A small network was shown many inputs. Here are its activations along a few directions, one row for each input.
In each table, some parts of the input vary, and every possible input appears once, in random order.
A made-up example of a description, with smaller parts first: values(3) and (point or ring(11) or (line(6) and ring(8))).
Shared parts are said once, and a part with two or three values counts as separate values.
In the rows, zero is written as 128.

Other details of the inputs vary at random and push rows far along two fixed directions, the same in every table; ignore that.

A family of inputs:
R1: [ 91 136 161 103 103 103 127 137 116 160 142 141  92]
R2: [105 124 157 120  90  86 136 157 116 143 119 167 104]
R3: [141  66 110 122 133 113 162 125 149 147 111  86 134]
R4: [139  65 112 141 120 101 149 107 144 133  97  82 137]
R5: [122 140 181 128  84  97 116 138 121 135 124 126  86]
R6: [116 137 171 117  96 110 128 154 132 154 140 144  79]
R7: [133  58 100 127 131 113 158 126 155 146 115  95 131]
R8: [130 141  78 130 165 170 111 106 131 104 144 139 166]
R9: [147 220 169 130 153 155  94 159 101 117 149 179 126]
R10: [131  71  98 133  92 133 157 115 171 123 122  98 125]
R11: [142 153  94 129 179 171 122 107 123 108 143 116 175]
R12: [120  76 107 122 121 123 158  93 140 136 119  62 129]
R13: [158 142 105 152 183 157 119 121 117 102 111 126 177]
R14: [154 144  86 146 161 177 114 120 149  96 140 143 156]
R15: [123 139 183 122  94 108 127 145 119 143 126 124  81]
R16: [ 87 137 151 105  78 101 129 136 113 147 134 152  98]
R17: [148 130  83 143 175 154 117 129 132 102 128 153 169]
R18: [117 224 158 135 146 132  80 130  77 108 139 170 138]
Description of these inputs: values(3) and line(6).
Changing only the line(6) part turns R14 into R9. The same change can be made to R17. Which row results?
> R3
Start at R16 and move only the line(6) part, one step at a time. The first step leads to R8. Which rows follow, in order?
> R1, R11, R12, R18
Change only the values(3) part in R13. List by row number the other rows that result.
> R12, R15

A family of inputs:
R19: [157 149  92 157 164 144  99 128 122  99 116 149 186]
R20: [131 165  77 142 150 158 100 109 134  96 146 143 170]
R21: [121 196 178 120 120  99 119 179 100 144 130 182 115]
R22: [150 149 102 125 175 179 115 123 131 106 155 148 163]
R23: [148 162 102 146 161 176 132 123 121 103 140 148 177]
R24: [ 91 187 169  98 130 107 103 151  99 142 161 195  93]
R25: [107  79 174  96  83  77 163 148 142 173 133 120  65]
R26: [112  65  93 135 124 128 148  81 142 132 138  28 139]
R27: [114 195 207 134 120 115 100 155  79 136 146 132 102]
R28: [160 147 107 141 193 156 126 137 128 102 134 147 166]
R29: [140  46  79 128 127 109 164 115 157 147 105  82 162]
R30: [127 168  77 126 162 162 113 116 128 109 152 145 178]
R31: [103  80 166 111  93  78 164 160 141 184 110 118  60]
R32: [ 97  67 160 108  97  71 150 154 130 191 104 127  72]
R33: [106 193 180 126  87 125 102 146  99 131 145 191  99]
R34: [113  51  65 133 123 137 145  91 175 135 127  80 115]
R35: [ 66  89 152  98  50  79 147 125 134 150 122 120  64]
R36: [ 82  88 168  85  52  98 164 144 133 168 124 118  73]
R37: [121 156  78 132 184 177 109 118 130 117 148 150 153]
R38: [141 170  95 127 167 163 109  88 100  94 136 109 153]
R39: [142  72 111 124 119 141 151  70 172 141 118  39 137]
R40: [149  72 116 133 128 132 157  78 172 137 110  38 136]
R41: [129  55  82 122 104 149 176  94 163 140 132  80 145]
R42: [133  52  90 135 104 142 166 105 167 110 107  72 134]
R43: [138 158  81 138 158 157  94 111 134  91 151 147 162]
R44: [154 148 102 140 163 177 101 116 137  92 150 148 155]
R45: [159 133 102 152 183 146  99 124 123  94 122 155 169]
R46: [149 153  98 143 183 183 119 137 133 115 136 144 154]
R47: [105 173 178 127 113 102  98 162  85 121 107 191 113]
R48: [164 161  97 160 162 152 113 134 133  92 122 139 175]
R49: [165 145 107 155 181 154 112 130 133  87 128 146 159]
R50: [112 162  83 122 164 176 119 115 117  94 141 147 172]
R51: [159 154  96 140 150 173  98 122 138  93 148 143 163]
R52: [ 81 196 164 109 106 111 113 142  90 144 154 195 106]
R53: [129 183 188 116 130  95 101 141  65 135 108 154 101]
R54: [ 97  96 163  89  51  83 157 146 142 183 136 117  78]
R55: [116 184 181 133 118 124  96 167 110 139 133 185  79]
R56: [112  57  68 135 101 129 158  76 164 124 130  83 136]
R57: [128 201 206 128 132 101 105 140 104 142 116 144 103]
R58: [156 166  97 138 163 168 123 135 131 107 141 140 179]
R59: [137  49 109 147 138 115 148  98 134 136 109  34 152]
R60: [172 165 115 144 179 157 122 110 101  92 113 105 157]
R61: [132  51  89 126 126 131 185 118 158 124 100  73 146]
R62: [137 143  98 137 177 161 120 133 107  98 110 151 188]
R63: [ 99  73 165 125  61  57 151 133 125 166 102 130  83]
R64: [ 87  86 168 100  42  95 149 136 138 153 118 117  65]
R65: [154  51  88 136 111 127 155 109 178 122 123  73 133]
R66: [123 200 191 104 109 122 103 135  76 134 136 148  86]
R67: [139  53  88 138 122 124 187 108 158 135 111  79 148]
R68: [109 185 176 124 110 134  88 160 110 143 142 188  78]
R69: [166 154 100 141 182 154 123 143 129 102 132 143 175]
R70: [111  85 169  96  69  73 161 154 144 174 132 116  72]
R71: [120 181 179 139 129 111 101 173 107 137 120 184  84]
R72: [112  78 175 111  70  75 149 142 148 158 128 120  57]
R73: [121 198 180 128  97 109  99 167 108 132 138 182 103]
R74: [114 168 174 136 132 104  87 167  96 144 114 193  95]
R75: [104  86 164  86  61  83 153 147 144 179 140 118  71]
R76: [158 159 124 148 185 148  99  98 121 112 107 114 178]
R77: [117 167 182 113 144  94 104 168  90 145 130 198 111]
R78: [131  49  79 121 128 157 162 108 173 152 129  77 124]
R79: [122  75  95 122 125 126 148  61 168 139 120  42 135]
R80: [152 157 102 160 149 172 119 115 128  89 134 145 168]
R81: [133 150  87 138 170 161  99 105 133  90 153 150 154]
R82: [141  60  79 130  94 138 152  99 177 130 127  72 140]
R83: [143  61 115 151 135 122 162 104 143 130 116  25 141]
R84: [ 89  87 172  95  61  88 172 151 132 163 115 115  74]
R85: [168 167 115 138 169 169 118 104 104  93 126 105 154]
R86: [144 164 123 149 165 180 102 111 106 102 151  93 169]
R87: [134 159  80 123 170 160 109 118 129 105 156 148 170]
R88: [118 188 182 142 107 103 115 159  96 126 124 188 104]
R89: [122 175 176 114 132  91 100 174  90 146 129 195 119]
R90: [ 98  84 171 116  62  73 162 149 135 147  97 115  70]
R91: [151  37  83 139 124 106 145 110 163 127 104  84 147]
R92: [133 186 181 132 118  96 100 173 106 125 129 184 101]
R93: [145 146  98 149 174 154 122 123 107 109 121 158 190]
Describe the family of inputs behind these rows.
> line(5) and (values(3) or (values(2) and line(6)))
Changing only the line(5) part turns R69 into R75. The same change can be made to R61. Which row results?
> R36
Change only the values(2) part in R49. List by row number the other rows that result.
> R28
Change only the values(2) part in R55. List by row number the other rows that result.
> R46
Change only the line(5) part in R49. List by row number the other rows that result.
> R44, R45, R72, R81
Change only the values(3) part in R66. List by row number the other rows that result.
> R39, R86

A family of inputs:
R94: [138  51  67 136 185 116 135  96 152 150 114  52 166]
R95: [126 242 176 125 145 186  89 173  99 125 169 168 109]
R96: [147  73  80 143 133 118 182  89 115 115 109  32 199]
R97: [ 90 114 132  64  83 118 156 129 119 153 149 147 102]
R98: [ 97 106 139  96  58 141 143 150 141 141 166 141  88]
R99: [124 175  51 155 142 232 120 118 145  68 155 165 201]
R100: [105 120 156 124 102 120 105 128 144 159 146  99  55]
R101: [ 59 119 113  99  79  94 130  97 128 149 122 160  96]
R102: [ 90 115 136  88 132  97 129 110 134 164 150 134  66]
R103: [146 112 160 109  98 108 162 167 172 156 151 143  83]
R104: [148 176  66 111 220 211 135 110 128  98 167 143 184]
R105: [148 117 189 140  94  86 111 120 152 155 109 102  84]
R106: [171 238 184 130 148 154  95 185 118 125 145 185 123]
R107: [105 138 158  74 114 119 157 131 118 176 134 102  87]
R108: [168 174 104 155 217 182 124 114  90 118 125 109 234]
R109: [130  82  77 127 135 127 140  36 131  93 111  28 157]
R110: [177  47  61 123 107 159 167 119 197 108 136 100 165]
R111: [139 116 185 140  83  82 168 153  88 120  80 103 104]
R112: [ 99  46  29 146 136 113 146  89 158 127 107 107 189]
R113: [ 98 108 141 122 105 118 118 131 154 155 168 130  48]
R114: [ 88  84 126 105 107  64 116 139 114 161 135 154 115]
R115: [123 250 190 105 160 162 104 127  62 136 139 161 139]
R116: [ 84 221 126 151 108 161  64 136 108 100 157 226 118]
R117: [100 213 132  96 150 139  64 124  81 113 160 220 122]
R118: [111 131 191 122  78 142 144 131 126 158 139  84  85]
R119: [101  74  36 105 112 166 186  79 164 117 121 100 176]
R120: [121 251 188 142 105 165  92 146  68  79 158 148 129]
R121: [103 119 151 105  96 141 155 156 152 155 173 127  68]
R122: [180  46  88 143 168 153 183 136 161 129  87  63 154]
R123: [164 170  82 140 228 182 122 139 107 119 138 120 221]
R124: [126  79 154 130 139  77 134 162 139 151 110 153  67]
R125: [ 93  95 136  89  96  85 153 164 111 164 141 152 133]
R126: [121  69 139 124 102  79 122 156 126 137 103 168  87]
R127: [114 118 137 121  45 108 160 154 167 138 120 167 113]
R128: [143 104 148 126 109  86 124 143 174 155 146 146  64]
R129: [119 220 187 142 186 108  63 137  59 141 124 169 154]
R130: [187  61  76 152 150 139 129  97 202 127 116  58 134]
R131: [125  80 151 107  91 100 160 180 123 138 109 167 105]
R132: [ 96 128 178 100 118  95 117  84 110 166 116  92  86]
R133: [195 183  98 184 169 162  78  93 131  41 121 109 193]
R134: [136  64  76 153 146  96 140  67 121 107 102  34 185]
R135: [175  40  49 142 117 137 129  95 198 109 132 105 146]
R136: [ 98  95 140 127  74  99 172 173 131 136  86 177 115]
R137: [ 94  97 128 115  68 118 106 125 142 141 161 145  68]
R138: [135  72  84 163 109 150 127  59 154  77 129  21 142]
R139: [100 105 148  97 133  87 166 168 124 179 149 137 115]
R140: [156 175 105 176 194 213  69  84 128  81 145  99 174]
R141: [ 95  85 128 144  84  78 134 149 133 136  80 178  97]
R142: [ 68 111 125 108  80  84 164 156 119 161 119 162 143]
R143: [155 201  89 131 175 193 127  78  83  62 135  96 208]
R144: [111 108 125 138  53  85 123 130 169 140 115 170  93]
R145: [151 208 203 163 181 123  68 155  71 115  91 184 125]
R146: [183 161  99 191 199 155  91 106  93  40  85 118 195]
R147: [145 149  63 151 245 158  92 121 122 105 154 152 199]
R148: [149 136 184 131  53  89 154 139 129 119 115  93 103]
R149: [112 236 161 104 183 141  63 126  83 132 146 175 109]
R150: [173  35  80 156 180 131 142 113 166 124  81  65 138]
R151: [130  89 165 115 127  99 174 186 136 153 117 152  85]
R152: [171 240 207 144 138 154  96 164 103 121 132 173 137]
R153: [145 106 200 135 111 101 164 158 105 160  80 111 100]
Changing only one part turns R110 into R135. The same change can be made to R139. Which row results?
> R147
Changing only one part turns R103 into R128. The same change can be made to R95. Which row results?
> R100
Describe the family of inputs behind these rows.
> values(2) and ring(5) and line(6)
Change only the line(6) part in R134. List by row number the other rows that result.
> R94, R112, R114, R129, R147
Change only the ring(5) part in R123. List by row number the other rows that result.
> R95, R106, R107, R122
Change only the values(2) part in R115. List by row number the other rows that result.
> R132
Change only the values(2) part in R137. List by row number the other rows that result.
> R98

A family of inputs:
R154: [162 111  46 139 168 184 120 105 181 109 148 148 172]
R155: [135  30 148 121 113  82 182 142 149 168  94  70  91]
R156: [147 149 185 129 136  82 107 164 114 143 113 155  99]
R157: [ 66  66 138  88  87  77 154  72 112 173 125  54 103]
R158: [105  28 101 102  46 103 180 127 173 140 122 109  87]
R159: [161 135  88 145 183 200 132  90 136 101 143  70 164]
R160: [ 90 147 159 109 143  65 111 141  67 159  96 155 133]
R161: [137 189 195 136 131  97 118 184  80 137 122 177 128]
R162: [136 185 197 156 131  97  89 172  98 127 106 183 107]
R163: [158 106  78 142 141 178 150  86 146 109 140  43 177]
R164: [147 106  50 133 177 202 137 120 167 109 143 141 173]
R165: [101 110  16 128 181 158 136  93 129 101 147 143 196]
R166: [136 180  84 127 162 187 111 149 143  93 155 188 189]
R167: [151 208 151 133 158 157  82 117 114 106 156 133 124]
R168: [112  59 144 126  64 101 146  99 170 146 116  38  73]
R169: [104 177 155 135  96 131  86 170 118 125 152 220  94]
R170: [110 140 185 113  61 102 142 113 118 141 125 101  73]
R171: [146 178 184 142 126 101 120 161  90 118 100 176 119]
Describe the family of inputs behind these rows.
> values(3) and (point or ring(5))
Changing only the values(3) part turns R166 into R163. The same change can be made to R169. Which row results?
> R168
Change only the ring(5) part in R156. List by row number the other rows that result.
> R155, R161, R162, R171
Change only the values(3) part in R156. List by row number the other rows that result.
> R154, R167
